Each row below holds a small network's activations on one input, seen along a few directions.
Each table varies a few parts of the input and shows all the possible inputs, shuffled.
A made-up example of a description, with smaller parts first: values(2) and (point or line(9) or (line(4) and ring(5))).
Shared parts are said once, and a part with two or three values counts as separate values.
(in the rows, 128 means zero)

Table:
R1: [129 175 137 149 219 118  74  40  40  75  72 108 168 127]
R2: [126 126 116 111 135 145 117 156 136 140 127 123 126 117]
R3: [131 119 136 132 101 129 140 142 150 119 150 138 127 138]
R4: [131 133 108 133 108 117 143 143 144 134 153 111 121 121]
R5: [126 154 174 152 194 123  79  33  45  83  68 133 169 136]
R6: [127 125 106 125 117 116 145 139 132 152 138 111 114 118]
R7: [124 112 135 122 116 127 150 135 138 152 119 142 109 137]
R8: [129 129 116 117 126 142 111 156 146 124 146 125 134 117]
R9: [131 120 132 139  97 115 155 132 151 131 145 137 117 137]
R10: [125 125 109 115 129 129 136 146 131 156 125 116 115 122]
R11: [132 132 112 127 115 131 127 154 144 121 159 112 131 122]
R12: [128 116 140 123 112 141 125 144 153 122 139 150 130 133]
R13: [127 114 132 131 105 114 159 128 138 148 131 138 110 134]
R14: [125 113 141 116 119 143 131 144 143 136 120 148 121 133]
What is each input in this table made of?
Answer: values(2) and (point or ring(6))
The inputs of R9 and R4 match in every part but the values(2) part. If R14 is changed in the same way as R9 into R4, which row does it become?
Answer: R2
Change only the values(2) part in R5. List by row number the other rows that result.
Answer: R1

Table:
R15: [125 117 150 104 124 171  98 163 153 120 122 152 136 131]
R16: [130 184 152 162 221 111  65  10  27  58  65 108 185 127]
R17: [131 133  77 119 115 117 136 168 140 157 160  89 114  94]
R18: [121 119 116 123 116 111 168 134 122 180 114 111  95 131]
R19: [127 132  71 105 141 124 139 169 138 168 132  98 103 101]
R20: [132 138  90 116 120 147 106 174 158 117 170 100 144 108]
R21: [127 120 137 102 135 168 101 168 161 125 123 156 130 125]
R22: [124 127 101  94 137 160 101 178 141 141 141 109 135 114]
R23: [132 185 151 164 221 106  66  11  25  58  79 109 181 135]
R24: [133 124 145 121 117 160 106 162 159  87 149 147 142 134]
R25: [127  98 175 132  90 135 140 132 149 129 133 172 128 142]
R26: [123  95 179 121 103 144 138 129 141 138 105 177 124 154]
R27: [132 134  97 112 129 150 109 177 147 110 168 103 141 116]
R28: [131 102 175 137  96 133 147 128 146 107 132 173 129 158]
R29: [127 104 153 141  91 108 177 111 138 133 130 156 106 152]
R30: [123  99 151 135  87 110 170 115 141 155 131 155 104 137]
R31: [132 136  90 118 124 140 106 174 158 119 178 102 140 115]
R32: [118  96 156 124 100 118 168 113 133 163 104 160 101 149]
R33: [131 127  96 106 123 151  99 181 149 133 170 101 140 101]
R34: [130 105 168 141  90 125 145 126 157 116 142 173 128 155]
R35: [133 143  71 128 112 113 142 160 148 142 161  86 118 102]
R36: [131 132 105 142  97  99 176 128 139 158 143 102 103 127]
R37: [133 140  78 125 121 116 145 164 138 135 160  90 116 109]
R38: [124  98 167 119 113 142 141 135 149 143 106 181 119 148]
R39: [127 128  90  93 148 157 104 181 148 146 141 112 128 108]
R40: [130 119 144 115 111 162  97 167 162 111 151 146 141 118]
R41: [131 127 137 127 111 152 104 161 170  97 160 147 141 132]
R42: [131 131 105 143  99  94 174 129 140 157 150 105 101 133]
R43: [119  98 143 121 110 117 170 118 140 166 105 164  95 142]
R44: [124 121 103 121 126 110 170 138 130 183 115 114  89 125]
R45: [125 171 147 143 246 127  60  20  16  88  36 121 167 123]
R46: [125 174 163 157 224 118  59  15  18  77  61 111 181 120]
R47: [127 107 145 144  85 101 174 109 149 140 140 155 106 150]
R48: [131 129 112 140 106 101 177 132 128 152 141 106 101 135]
R49: [132 176 159 159 227 114  68  16  19  52  64 112 181 136]
R50: [132 128 138 125 108 158 104 160 169  95 151 145 145 126]
R51: [130 107 169 140  87 131 146 126 156 114 134 171 132 150]
R52: [133 142  71 129 115 108 141 161 149 142 168  89 115 109]
R53: [127 108 146 143  83 106 175 108 148 140 132 153 108 145]
R54: [121 167 159 145 235 131  59  23  15  86  35 117 172 133]
R55: [123 132  83 107 130 126 137 166 131 165 133  96 110 106]
R56: [128 123 111 135 100 103 170 135 130 173 141 105  99 120]
What is each input in this table made of?
Answer: line(6) and (point or ring(6))
The inputs of R33 and R39 match in every part but the line(6) part. If R56 is changed in the same way as R33 into R39, which row does it become?
Answer: R44
Change only the ring(6) part in R53. List by row number the other rows that result.
Answer: R20, R35, R36, R50, R51
Start at R26 and move only the ring(6) part, one step at a time. The first step leads to R32. Which rows follow, in order?
Answer: R18, R55, R22, R15

Table:
R57: [130 188  98 137 221 127  39  73  48  86 105  69 183  88]
R58: [134 125  60 106  69 139 147 235 206 165 205  85 104  90]
R59: [125  78 152 100  55 166 156 205 220 155 153 186 102 140]
R60: [125 106  52  98  79 112 192 219 177 221 176  84  68 106]
R61: [134 106  95  94  76 168 126 246 218 123 207 131 124 119]
R62: [132 166 136 124 221 160  23  95  70  49 111 118 198 120]
R63: [124 143 201 138 190 156  66  56  76  72  51 174 168 148]
R64: [127 137 213 171 155 110 122  18  54  83  63 160 156 165]
R65: [127  85 113 128  46  95 215 165 195 189 169 153  71 140]
R66: [129 155 161 174 175  82 140   7  54  95  63 138 136 151]
R67: [126 179  93 142 220  98 112  50  26 124  66  63 137 115]
R68: [123  67 163 124  30 121 196 167 192 174 168 175  91 154]
What is each input in this table made of?
Answer: values(2) and ring(6)
The inputs of R65 and R66 match in every part but the values(2) part. If R61 is changed in the same way as R65 into R66, which row does it become?
Answer: R62
Change only the values(2) part in R60. List by row number the other rows that result.
Answer: R67
Change only the values(2) part in R57. List by row number the other rows that result.
Answer: R58
